These are the activations of a small neural network, seen along a few directions. Each row is one input.
Each table varies a few parts of the input and shows all the possible inputs, shuffled.
A made-up example of a description, with smaller parts first: ring(8) and (point or line(9) or (values(3) and line(4))).
Shared parts are said once, and a part with two or three values counts as separate values.

Other details of the inputs shift rows strongly along two fixed directions, in all tables alike. That doesn't count.

A family of inputs:
r1:  165  -82  333 -212 -181 -161 -155   53  129 -479  534
r2: -111  162   25 -195  -89   -4  -48  -59  108 -220  111
r3: -106 -307 -172  292   96 -283  143 -189   67  619 -208
r4:  155  -57   60   93  147  -92  170 -191   21  -47  216
r5: -121  362 -683  754  319  103  509  591 -674 -736 -631
r6:   84 -178  211  -53   64 -212   14 -178  -37 -220  112
r7: -178 -115 -211  322  259 -108  250 -319   81  490 -384
r8:  66  54 183 -74 -72  95 -82 123 -90 122 102
r9: -119  -26  -11   43  -45 -115   27 -107   85  -20 -143
r10:  -73  358 -672  582  520  394  519  523 -682 -747 -729
r11:   78  -11  169  -77  120  -78   53 -174   42 -307  197
r12: -132 -329 -130  169  235 -178  -31 -520  147  876 -190
r13:  -65   88   57 -159 -132  -92 -197  -18   -3 -237   36
r14:  125  -48  146 -329 -244   88 -357  222   85 -273  308
r15:   26  -61  127 -198   10   61  -60 -159  242  177  -57
r16:  -89  268 -569  537  409  229  593  563 -631 -748 -782
r17:  168  176   33 -256  -76  173 -146   85   43 -164  183
r18:   25 -313   16   24  182 -128  -71 -228   51  583 -273
r19:  -65 -129  173 -285 -222 -124 -380 -194  172   48  208
r20:  -55  292  126  -73 -206   50 -109  201 -132 -284  241
r21:   23  -56    4  131   54  151   26  129 -196  193  -49
r22:  114   40  311  -37  -59  -59   48   49  -73 -317  410
r23:  -42   13  110  -80 -272  -92 -115   85  183 -194  198
r24: -102 -178   18  158    2  -85  -40 -191  -25  613   52
r25:  -45 -112  -89  180   60 -113  126 -338  233  608  -76
r26:   73 -198 -115  198  206   20  234 -255  140  680 -255
r27:   -4 -395 -120  133  249  -70  -12 -225  -31  610 -380
r28: -128    2   49  108  -70  -74   94  -23  -29  283   67
r29:   54   84  259 -129 -183  146  -17  158   51  -54  165
r30:   22   68   67 -245   -4  108  -39   14   83 -135   -4
r31:   23 -164   -4  -42  218  -22  -75 -259   94  520 -185
r32:  111  143   23 -228  -85  154  -19   99   83 -156  157
r33: -149 -109 -118  477  139 -104  330 -150  -73  618 -300
r34:  152  137  -18 -224  -82  252 -141  133  -15 -257  168
r35:   25   12  146 -222 -110   61  -95  102  116 -266  -38
r36:   89   15  116 -126 -188   76  -70  281   99 -316   91
r37:   -5  235  -34 -197 -171   35  -42   10  113 -240  274
r38: -110  149   62 -185 -188  -58  -91  101   11 -456   70
r39:  -59  230   39 -220  -94   17 -197  -44   59 -288  147
r40:   75  -58   75 -158 -132   14  -75  216   64 -150  104
r41:  120  -19   80 -137 -109   25 -182  204   -2 -148   99
r42:   59  133  313 -301 -275  145 -129  249   24 -213  326
r43:  -97 -304 -288  419  170 -176   95 -136  -95  536 -276
r44:   11   75  -19  -77  -60  -51 -119 -209  123  238  154
r45:   13  153  -78 -104 -111   82 -136  -24   38 -141  229
Each input here is: ring(5) and (point or (values(2) and line(4))).
Changing only the ring(5) part turns r23 into r33. The same change can be made to r5. Which row results? -> r20
Start at r45 and move only the line(4) part, one step at a time. The first step leads to r44. Which rows follow, in order? -> r37, r25
Change only the values(2) part in r36. List by row number the other rows that result. -> r23
Which other rows agree with r19 in the ring(5) part? List them by row number. -> r6, r9, r13, r16, r18, r27, r35, r38

A family of inputs:
r46:   25   39   50   47   29    1   32  -11 -110 -189  104
r47:   12   21  -45  -58   -8   29   25   50   43 -196  -43
r48:   51    9   28   25  -18  -17  -11  140 -107 -131   65
r49:   16   29  102   39    9   22   91   36  -43 -207   53
r50:  -28   15  244 -428 -248   33 -379  -42  198   -4  313
r51: -34 115 -62 -92   6 125 -65  55 -68 -98 -15
r52:  -25  102  -81   29   -9  -17  -13  -32   -6 -204   58
r53:  -11   -2  102   46  -37  -20   51   48  -76 -209   44
r54:  -30  125  -11  -15 -125   74  -16  148  -39  -84  -46
r55:   21 -186 -134  249  167   -6  170  -95  -10  521 -163
r56:  39  65 -46  18 -37  96 -17 148 -78 -91  96
r57:   13   13   12  -72   -8   36  -65  102  -23 -169 -104
r58:  21 168 -49 -22 -64 129  18  96 -24 -74  -9
r59:  -20  -82 -137  150  173  -11   29  -14 -100  130 -258
r60:  108  -82  341 -343 -262  -77 -267   17  185  -22  366
r61:  -10  100  -68   25    4    1   45  -26   39 -207   32
r62:   60  -97 -128  238  195  -46  160   -8 -163  220 -140
r63:   4  12   7  23 -93  68   7 195 -51 -97  29
r64:  -70   72  -16  -88  -48   98  -36  117  -43 -119  -82
r65:   14  -75  -99  122  190   34  101  -13  -34  132 -292
r66:   49  -74  329 -544 -352  -92 -473 -140  340  -94  483
r67:  -20 -385  320 -262 -189 -304 -319 -526  502  748  278
r68:   63   60  -24  -75   62   93  -24   51  -14 -170  -73
r69:  -43  105  -10  -98   -4  145   -2  103   -9 -115  -70
r70:  -63   74  -60   44  -42  -45  -30    1   -4 -215   38
r71:  -36   29 -134  196   79   63  162   26  -51  249 -250
r72:    9  -76  -48  238  183  -23  219 -106 -105  105 -114
r73:   4 169 -61 -18 -72 101 -45  87 -62 -60  22
r74:  -18 -214    3  -35   -6 -134  -48 -168  138  279  -66
r75:   -6 -320  214 -107   19 -283  -83 -524  352  822  166
r76:   44 -260 -207  424  357 -106  330 -162 -128  622 -356
r77:  -28  125  -13    8    8  -58   44   -8  -61 -182   93
r78:  -37  140  -39    1 -100   69  -61  125  -64  -77   -2
r79:   48   62  -38  -72   51   69  -85   46  -57 -162  -44
r80:  -34  105   42    2   -6  -39  105   36    5 -185   38
r81:   22   39  -96  -52    7   12  -38    5  -24 -184   13
r82:  -59   66   38   10  -50  -82   70   42  -30 -181   18
r83:  -66   89    6   28  -25  -88   30   25  -56 -180   65
r84:   22 -148   56   30   -2    1    2  -33  110  353   29
r85:   -1  -95 -217  176  198  -30  182 -100  -32  163 -244
r86:  -31   85  -25   19  -22   -2   43    6   61 -211    7
r87:  -17   11   68   67  -10  -25   15   23 -108 -202   81
r88:  -1  31 -22  37 -68  65 -38 176 -76 -88  74
r89:   58  -97  -53  199  152  -20  196   48  -92  162 -162
r90:  -16  119  -39 -106   16  158  -12   59  -24 -102  -33
What is each input in this table made of? -> ring(5) and ring(9)
Changing only the ring(9) part turns r85 into r55. The same change can be made to r47. Which row results? -> r84
Start at r59 and move only the ring(5) part, one step at a time. The first step leads to r79. Which rows follow, in order? -> r68, r65, r57
